Each row below holds a small network's activations on one input, seen along a few directions.
Each table varies a few parts of the input and shows all the possible inputs, shuffled.
Descriptions start from the smaller parts, as in this example, which fits no table here: line(4) and (point or ring(11) or (values(2) and ring(8))).
Shared parts are said once, and a part with two or three values counts as separate values.
In the rows, zero is written as 128.

Other details of the inputs vary at random and push rows far along two fixed directions, the same in every table; ignore that.

Table:
R1: [145 146 136 130 147 115  92 131 161 130 152 136 113]
R2: [117 119 145 137 144 123 126 133 135 133 138 127  87]
R3: [119 118 141 137 142 127 120 140 127 135 138 125  85]
R4: [150 132 133 153 147 116  90 149 142 141 151 137 121]
R5: [145 156 139 132 152 115  97 127 148 129 159 133 120]
R6: [108 110 134 124 117 151 150 124 106 112  96 117 137]
R7: [112 139 125 126 121 132 153 134 102 124 130 121 124]
R8: [136 129 138 139 156 116 104 111 142 145 127 127  99]
R9: [166 157 103 117 101 120 105 121 132 134 130 148 210]
R10: [ 97 132 124 109 123 143 169 127 107 123 121 108 116]
R11: [123 142 136 153 153 131 129 118 108 140 135 120  98]
R12: [103 102 119 124 117 139 161 113 117 122 105 118 110]
R13: [120 122 141 126 147 135 119 138 132 139 139 119  86]
R14: [132 123 142 149 152 116 112 135 143 134 141 137  97]
R15: [152 148 137 141 156 110  93 109 141 143 141 135 125]
R16: [157 140 131 142 131 115  81 151 150 138 157 141 141]
R17: [101 103 119 122 119 131 166 128 116 115 110 121 109]
R18: [167 141 105 119  95 109 115 135 156 108 135 158 198]
R19: [156 142 137 152 148 113  99 115 153 132 143 139 119]
R20: [100  91 117 110 110 151 165 124  98 144  94 104 126]
R21: [142 124 104  99  69 136 137 146 127  91 103 149 231]
R22: [ 99 135 124 110 123 146 168 131  98 126 123 109 117]
R23: [120 143 136 151 155 123 134 133 107 133 139 124  96]
R24: [160 134 131 148 135 116  85 123 162 137 145 151 141]
R25: [160 156 134 126 138 111  93 131 165 126 155 140 137]
R26: [103 129 120 118 111 134 167 130 105 117 121 117 129]
R27: [117 123 145 126 148 131 125 131 140 136 139 121  87]
R28: [119 124 140 130 148 137 119 144 129 144 141 111  91]
R29: [131 148 137 154 158 114 118 131 126 131 145 130 103]
R30: [150 148 141 142 144 106 101 131 153 126 152 139 115]
R31: [ 97 114 143 117 120 145 155 138 104 109 105 113 119]
R32: [118 104 121 133 119 144 139 130 115 138 118 117 124]
R33: [102 114 122 124 124 131 171 124 104 113 117 119 115]
R34: [117 136 142 139 149 119 131 125 123 125 143 122  90]
R35: [ 97 104 136 108 118 153 162 118  95 122  80 106 132]
R36: [165 144 103 123  96 118 108 117 147 114 136 154 204]
R37: [151 130 133 149 145 114  90 143 146 135 148 145 116]
R38: [111  99 123 110 114 139 155 113 120 138 100 121 130]
R39: [121 138 136 153 153 128 130 114 118 136 133 119  97]
R40: [142 103  81  93  48 145 148 130 129 111 102 148 228]
R41: [116 112 122 110 116 134 162 107 117 130 100 116 129]
R42: [109 127 144 110 128 147 138 138 119 113 114 114 127]
R43: [164 154 104 116 101 117 106 118 141 131 128 148 209]
R44: [136 128 114 115 101 118 124 134 145 113 131 142 157]
R45: [108  96 123 113 119 144 152 119 108 142  99 115 114]
Description of these inputs: line(5) and (point or line(8)).
Changing only the line(5) part turns R20 into R4. The same change can be made to R15. Which row results? -> R33
Changing only the line(5) part turns R29 into R43. The same change can be made to R21. Which row results? -> R35
Which other rows agree with R5 in the line(5) part? List them by row number. -> R1, R10, R13, R22, R25, R27, R28, R42
Change only the line(8) part in R26. List by row number the other rows that result. -> R2, R3, R7, R16, R30, R34, R44

Table:
R46: [161 155 154 132 145 126  58 148 158 122 134 141 170]
R47: [161 113 102  87  81 119 132 125 185 127 129 141 173]
R48: [101 120 171 122 152 164 146 135  98 128  94  97 110]
R49: [174 171 161 131 157 135  53 148 152 153 151 131 163]
R50: [ 92 101 153 110 131 146 138 134 118 111 103 117  82]
R51: [ 96  78 127 149 144 124 158 136 129 139 129 118  58]
R52: [111 118 164 177 175 128  99 153 109 147 148 106  38]
R53: [142 124 103  98  90 132 146  82 124 115  88 136 211]
R54: [119 163 111 148 115 126 160 140 116  97 170 134 128]
R55: [139 104  96  75  75 125 134 133 173 119 125 143 194]
R56: [165 124 132 147 131 103  70 145 170 114 149 175 145]
R57: [146 124 127 132 144 116  82 148 158 151 166 150 101]
R58: [157 153 134 139 144 129  64 162 142 155 158 133 150]
R59: [138 112 146 157 178 110 112 128 165 170 163 116  21]
R60: [145  92  99 133  93 117 152 134 155 129 128 140 135]
R61: [ 97  75 134 139 134 124 161 128 136 115 111 124  81]
R62: [108 121 135 128 158 145 151  88 106 126  85  99 100]
R63: [139 134 129  95  96 136  96 148 141 123 132 124 173]
R64: [105 183 159 143 180 126 133 124 133 117 184 109  45]
R65: [139 121 100 120  78 144 124 164 115 120 116 140 218]
R66: [173 153 155 160 146 129  69 152 137 128 135 146 178]
R67: [104 149 110 126  91 135 189 130 110  67 139 135 157]
R68: [131 118  96 136  90 125 152  92 105 147 103 143 172]
R69: [136 114 106 133 106 127 151  88 108 119  93 137 179]
R70: [ 90  86 136 126 114 145 156 141 101 104  97 125  96]
R71: [ 95 109 103 120 134 157 180 101  81 152  95  90 101]
R72: [119 132 165 158 180 129  82 152 122 162 162 103  38]
R73: [141 126 114  81  82 137 103 146 148 117 126 145 182]
R74: [122 182 118  91 120 107 161 136 115 108 143 124 154]
R75: [135  99 112  92  88 120 134 128 173 102 114 146 180]
R76: [ 86 150 121 136 139 112 201 142  71 112 134 110  87]
R77: [180 154 120 167 152 109  75 105 145 127 126 149 167]
R78: [ 92  78 111 108 116 136 173 135 130 143 125 112  88]
R79: [145 189 142 158 165  80 119 140 124 102 161 146 120]
R80: [140 113 114 115  68 133 119 153 126  93 109 143 210]
R81: [140 122 107 153 130 123 135  96 106 148 119 131 142]
R82: [142 198 151 133 168  85 115 132 136 103 158 136 119]
R83: [ 89  99 144 136 130 155 157 147  90 114  91 108 117]
R84: [130 125  96 112  90 131 149  90 111 160 110 134 169]
R85: [171 160 129 132 154 111  77  88 151 157 142 136 150]
R86: [162 132 141 121 135 109  66 137 183 115 147 166 145]
R87: [109  73 124 132 113 127 184 120 138 113 100 121  88]
R88: [167 152 122 183 176 112  78 110 131 155 143 133 114]
R89: [109 115 116 131 144 139 159  90  92 164 115 104  95]
R90: [ 90  95 121 105 110 153 154 148 101 137 119 113  90]
R91: [145 114 100 121  77 129 110 158 132 115 130 158 183]
R92: [ 82 152 137 114 124 143 193 119 111  78 136 110 101]
R93: [136 113 170 154 186 107 109 114 179 139 139 119  27]
R94: [146 157 162 136 171 131  60 149 149 150 151 121 115]
R95: [160 151 158 177 171 132  72 157 123 156 152 131 124]
R96: [153 157 142 137 154 111  86  80 146 168 135 136 120]
R97: [ 88 101 153 107 118 151 149 137 106 108  96  99 105]
R98: [ 86 158 129 135 145 140 178 132 103 118 171 105  62]
R99: [129 127 120 106 101 164 139 155 100 146 117 115 183]
R100: [ 93 115 117 105 139 158 176  91  92 141  85  86 103]
R101: [128 126 120 109  99 128 146  75 124 129  86 136 174]
R102: [112  84  97 113  84 137 157 148 120 117 117 147 147]
R103: [123 108 119  86 104 135 125 137 149 125 128 140 140]
R104: [ 90 158 113 107 129 118 198 141  79 122 140 106 103]
R105: [174 151 131 167 136  96  77  87 148 142 128 165 163]
Changing only one part turns R55 into R78. The same change can be made to R85. Which row results? -> R89
Changing only one part turns R57 into R56. The same change can be made to R59. Which row results? -> R87
What is each input in this table made of? -> ring(5) and (values(2) or line(10))
Change only the ring(5) part in R98. List by row number the other rows that result. -> R54, R64, R67, R92
Change only the ring(5) part in R70. List by row number the other rows that result. -> R50, R73, R90, R91
Change only the line(10) part in R52. List by row number the other rows that result. -> R51, R60, R65, R68, R81, R88, R91, R95, R102
A walk changes only the line(10) part. It starts at R93 and steps to R75. List the rest of the walk in order. -> R86, R50, R97, R46, R48, R62, R53, R101

Table:
R106: [158 160 128 131 140 114  98 120 145 133 151 146 146]
R107: [ 96 108 144 147 148 142 158 128  93 136 111 110  83]
R108: [156 125 138 142 133 138  74 126 159 132 135 143 148]
R109: [103 141 185 169 208 123 110 135 121 142 150 106  20]
R110: [160 122 130 143 128 125  82 114 171 128 138 146 139]
R111: [160 146 125 149 131 113  94 130 142 143 149 143 147]
R112: [ 99 122 140 132 148 131 166 109 104 122 114 109  73]
R113: [130 131 104 112  99 125 150 113 123 110 112 134 174]
R114: [129 139 111 102  93 135 150 126 123 118 119 129 173]
R115: [127 132 113 108  92 124 155 125 134 104 118 136 170]
R116: [ 95 106 103 103  95 146 172 142 106 114 112 116 132]
R117: [100 109 138 147 140 142 161 128  98 140 116 104  78]
R118: [139 102 111 100  97 136 136 134 135 132  99 123 174]
R119: [ 98  92 144 133 137 160 142 116 117 138 109 101  74]
R120: [ 96 106 107 105  95 147 169 146 103 111 108 114 134]
R121: [ 89 124 153 131 150 142 161 130 102 124 115 106  81]
R122: [127 137 120 107  99 138 146 132 118 110 111 133 179]
R123: [129 137 109 101  97 134 153 123 126 118 121 136 172]
R124: [152 141 119 141 132 106  93 142 158 116 151 150 136]
R125: [ 93 120 138 139 158 142 153 116  88 130 108 103  86]
R126: [153 150 135 134 131 114  91 145 147 124 158 138 144]
R127: [ 95 116 118 100  96 143 180 132 108 115 113 111 139]
R128: [104 141 175 163 206 118 117 126 130 150 160 108  14]
R129: [152 151 134 137 133 104 101 132 159 117 153 145 142]
R130: [106 104 108 118  94 146 180 127 101 129 106 116 140]
R131: [101 120 122 105 107 150 175 123  92 111  97 116 146]
R132: [149 145 128 140 137 119  84 154 146 120 148 147 145]
R133: [153 150 131 132 131 113  94 141 150 127 161 140 143]
R134: [110 110 172 161 200 116  97 114 130 171 136 119  10]
R135: [129 137 103 107  98 133 146 119 116 122 117 127 176]
R136: [155 159 123 136 143 113  96 118 144 136 149 144 149]
R137: [150 144 117 134 134 114  92 145 154 128 157 149 138]
R138: [132 103 109 108  86 153 130 119 140 126 113 129 169]
R139: [164 124 137 133 145 119  81 138 158 141 125 138 151]
R140: [167 121 128 134 140 107  89 126 170 137 128 141 142]
R141: [131 127  98 116 100 125 147 111 120 110 111 133 175]
R142: [129 124 109 103  89 135 143 148 121 109 125 132 167]
R143: [156 126 132 130 126 110  75 126 153 150 135 149 140]
R144: [151 148 140 136 137 116  90 147 146 119 153 143 149]
R145: [ 96 119 116  99 100 143 185 124 110 117 111 118 139]
R146: [101  86 120 100  91 142 157 124 105 134  87 120 136]
R147: [159 143 123 148 135 112  98 127 146 143 151 150 147]
R148: [166 127 128 128 139 116  85 132 163 149 133 134 145]
R149: [157 157 119 140 141 114  89 119 137 137 146 137 150]
R150: [152 148 130 130 134 112  98 138 154 127 163 146 142]
R151: [109 133 167 162 204 120 113 134 126 147 161 114   7]
R152: [ 96 122 134 136 151 140 154 114  89 135 113  98  82]
R153: [154 145 132 137 132 104  99 135 157 115 156 146 140]
R154: [ 97 121 122 102  97 146 178 131 104 114 106 110 141]
R155: [155 149 126 131 130 115  92 146 149 126 159 144 138]
R156: [101 114 102 107 109 143 177 110  96 123 104 116 144]
R157: [154 159 133 141 145 118  89 127 136 128 140 141 155]
R158: [151 157 138 134 132 114  93 141 149 126 154 137 147]
R159: [102 103 110 104  95 137 180 134 111 100 110 124 130]
R160: [ 97 107 143 149 146 144 160 130  96 135 112 110  83]
R161: [104  89 136 120 152 139 156 121 122 150 104 103  75]
R162: [105 101 106 117  97 145 184 124 104 129 108 122 140]
R163: [131 138 108 103  95 134 148 122 117 118 119 129 173]
R164: [101 121 113 107 104 146 174 119  93 119 100 109 145]
R165: [ 92 111 145 129 146 143 156 143 100 119 120 111  75]
R166: [157 164 136 135 135 116  93 132 144 130 146 138 147]
R167: [ 99 110 139 145 142 139 159 126  95 141 116 104  79]
R168: [ 98 127 144 129 147 141 159 119  94 131 116 100  77]
R169: [131 100 107 106  89 152 134 115 144 126 115 136 169]
R170: [130  96 111 105  86 121 133 118 136 124 100 146 165]
R171: [154 124 140 134 132 114  72 132 148 142 127 153 146]
R172: [161 140 125 154 132 105  99 124 149 131 145 150 144]
R173: [152 162 134 132 133 114  97 133 152 131 153 139 145]
R174: [112 145 175 170 206 113 118 113 128 141 145 110  12]
R175: [162 139 124 156 131 107 100 126 152 130 146 150 143]
What is each input in this table made of? -> line(5) and (values(3) or line(11))
Changing only the line(5) part turns R166 into R114. The same change can be made to R167. Which row results? -> R111
Changing only the line(5) part turns R137 into R124. The same change can be made to R169. Which row results? -> R110
Change only the values(3) part in R118. List by row number the other rows that result. -> R119, R146
Change only the line(5) part in R127. List by row number the other rows that result. -> R109, R128, R129, R158
Change only the line(5) part in R121. List by row number the other rows that result. -> R115, R145, R154, R173
